Small tables with named rows and columns. After each table, cells are looked up by row and column.

sut
cols = vib, dos, sem, giz, mubife, nalapup, seb, fop, ruf
sonezi: [2.3, -2.8, 0.3, 0.9, -2.8, 1.9, -0.7, -2.8, -3.3]
vapige: [-3.2, 1.3, 0.6, 0.8, -2.0, -1.6, -1.8, 0.8, 0.2]
feba: [-2.9, 0.5, 1.8, -3.0, -1.5, -3.7, -0.1, -1.7, -0.1]
pap: [0.1, -0.8, -1.3, -2.0, 1.0, 0.9, -1.6, 2.7, -5.4]
riv: [-3.1, -1.5, -1.7, -1.0, -0.6, 2.2, 0.6, 1.2, 2.0]
veba: [-3.1, -2.2, -2.3, 3.3, 1.5, -2.2, -2.1, -2.1, 3.2]
rozotum: [0.3, 5.2, -1.6, -0.2, -0.1, 2.2, -0.5, -0.7, 3.2]
gon: [-1.8, -3.9, -0.2, 1.0, -3.2, -2.5, -1.8, -2.7, 3.2]
tesobez: [2.7, -1.1, -2.6, -1.7, -4.9, -2.8, 0.1, -0.1, 2.3]
doropa: [0.9, -1.2, 4.4, 1.0, 3.0, -2.3, 5.3, -2.8, 2.8]
bova: [0.5, 2.3, 0.0, 2.7, 0.2, -0.8, 5.7, -2.8, -2.4]
puva: [3.9, -2.2, 4.8, -0.4, -3.0, 1.3, 1.9, -1.7, -0.5]
nirotam: [2.1, 2.5, -3.4, -3.1, 0.0, -2.1, -2.9, -3.2, -6.3]
tidi: [4.7, -0.5, -1.8, 0.9, 1.7, -0.6, -2.0, 0.2, 2.4]

sem of bova = 0.0
giz of tidi = 0.9
fop of tidi = 0.2
mubife of nirotam = 0.0
seb of puva = 1.9
nalapup of feba = -3.7
ruf of veba = 3.2

tunedef =
,lozo,bugakis,dezeve,katof
ruduv,115,138,148,46
guvez,109,136,132,160
vus,129,154,131,226
feka,203,165,141,207
kuziz,89,148,140,206
sozirif,161,143,115,178
vom,168,144,145,95

guvez, dezeve: 132
ruduv, dezeve: 148
vom, katof: 95
kuziz, katof: 206
sozirif, katof: 178
sozirif, dezeve: 115
guvez, bugakis: 136
guvez, lozo: 109
sozirif, bugakis: 143
vom, dezeve: 145
vom, bugakis: 144
vus, dezeve: 131
sozirif, lozo: 161
feka, lozo: 203
ruduv, bugakis: 138
feka, bugakis: 165
vus, bugakis: 154
feka, dezeve: 141
kuziz, dezeve: 140
vom, lozo: 168

zofipa:
	gozopu	betu	sizumo	gamop	tesison	ral	tero	nud
zisu	-27648	-34869	-19096	-61604	-20229	-24251	-62575	-21192
tonatad	45758	55513	34320	91565	35806	41207	92892	37109
nenog	36797	44125	28250	71179	29351	33397	72184	30330
bafuz	40131	48259	30612	78298	31844	36342	79406	32931
vuzo	45636	55416	34153	91578	35646	41066	92906	36953

nud of vuzo: 36953
tero of vuzo: 92906
gozopu of vuzo: 45636
tero of nenog: 72184
gozopu of nenog: 36797
tesison of bafuz: 31844
Which row has the largest gamop? vuzo

zofubug
cols = nup, baropu, fedomi, kisin, dege, gezasom, laku
defano: [-1.661, 2.092, 3.854, -5.842, -3.584, 0.541, -2.525]
nud: [-0.130, -5.633, 1.525, 1.166, -7.835, 7.887, -1.731]
fube: [3.054, 1.840, 1.486, 3.342, 8.314, -4.258, -1.332]
kufekiz: [-1.833, -2.545, 4.588, -1.158, -6.527, 8.125, -3.135]
redenu: [-1.448, 0.941, -1.818, 0.099, 0.076, 1.105, 2.049]
nub: [-2.402, -2.200, 0.912, -2.726, -7.415, 5.041, 0.730]
mafedem: [0.576, -4.560, -0.019, 2.496, -4.487, 3.417, -0.010]

kufekiz, laku => -3.135
nud, gezasom => 7.887
kufekiz, nup => -1.833
redenu, dege => 0.076
defano, laku => -2.525
kufekiz, gezasom => 8.125
defano, kisin => -5.842
redenu, kisin => 0.099
defano, fedomi => 3.854
nud, dege => -7.835
nud, laku => -1.731
nud, kisin => 1.166
kufekiz, kisin => -1.158
fube, baropu => 1.840

zaku =
|  | mapezu | guv | deko | sasusa | fogevus | tiz | buzazab | noto |
|---|---|---|---|---|---|---|---|---|
| bolozu | 69648 | 28758 | 40821 | 55250 | 86933 | 50167 | 74236 | 62418 |
| pidere | 38008 | 59246 | 11712 | 56650 | 68572 | 45775 | 31801 | 30515 |
| magufir | 40825 | 30770 | 52736 | 83619 | 15587 | 34166 | 35761 | 38600 |
| kelen | 47596 | 28105 | 59858 | 50178 | 98838 | 58313 | 70270 | 61978 |
| lufug | 15585 | 50266 | 46767 | 75288 | 38645 | 25518 | 47999 | 31814 |
| detov | 56981 | 60100 | 58656 | 33653 | 33106 | 35535 | 63015 | 40661 |
| ruf | 35604 | 67242 | 53760 | 51718 | 22546 | 42047 | 24948 | 30072 |
| salos | 50826 | 39122 | 66047 | 68029 | 31396 | 52991 | 41885 | 56000 |

What is the fogevus of magufir in zaku?
15587
What is the tiz of ruf in zaku?
42047
What is the noto of bolozu in zaku?
62418
What is the buzazab of bolozu in zaku?
74236
What is the mapezu of detov in zaku?
56981
What is the sasusa of pidere in zaku?
56650
Which row has the largest noto? bolozu

roruzu =
	kobaf	dupumeg	pida	zoku	lod	did	danek	bapozu	bogiti	nosetar
zum	54	48	50	48	61	30	3	46	48	52
pafira	54	64	61	55	85	74	74	54	57	59
fogak	53	61	58	70	47	59	43	44	43	68
gida	42	60	61	59	45	66	64	63	54	46
bafum	65	52	69	63	74	40	85	63	57	72
lobefir	56	51	58	75	44	57	44	65	61	70
dul	57	58	48	64	62	45	51	93	61	38
vad	52	46	61	60	57	20	74	71	49	44
zizeto	56	32	59	79	38	60	26	76	73	51
lutoz	52	79	65	37	41	39	94	60	53	58

What is the kobaf of gida in roruzu?
42
What is the bogiti of zum in roruzu?
48
What is the nosetar of fogak in roruzu?
68
What is the pida of pafira in roruzu?
61
What is the did of lobefir in roruzu?
57
What is the bapozu of lobefir in roruzu?
65
What is the zoku of lobefir in roruzu?
75
What is the danek of zum in roruzu?
3

bafep
         tegil  niz  zol  ripi  rif  voluvem  doz  mepos  tupo  zer
tev         88  109  161    85  121      228  131    242   122  139
bos         69   31  145    75  132      230  126    195   138  125
tiraba     117   22  202   129  157      160  156     89   174  148
ket         60  192  194    96  160      190  110    142   128   98
mesal      122  164  216   129  158      159  159     94   173  163
nisumat    110  151  209   137  149      111  150     78   179  139
sinavas     37  103  192    54  160      191  150    173   127  133
kedi       127  125  177   106  178      132  157     81   167  162
peg        120  116  164   111  181      136  235    155   116  133
mav        163  234  117   114  172      152  175    169   115  135
dufur      118  204  193   132  158      157  152     89   187  143
kon        194   78  135    92  199      164  162    144    98  139

kedi, tupo -> 167
ket, doz -> 110
bos, mepos -> 195
tiraba, zol -> 202
mav, tegil -> 163
mav, voluvem -> 152
ket, ripi -> 96
mav, mepos -> 169
kon, ripi -> 92
mesal, tupo -> 173
sinavas, ripi -> 54
bos, niz -> 31
kedi, tegil -> 127
tiraba, rif -> 157

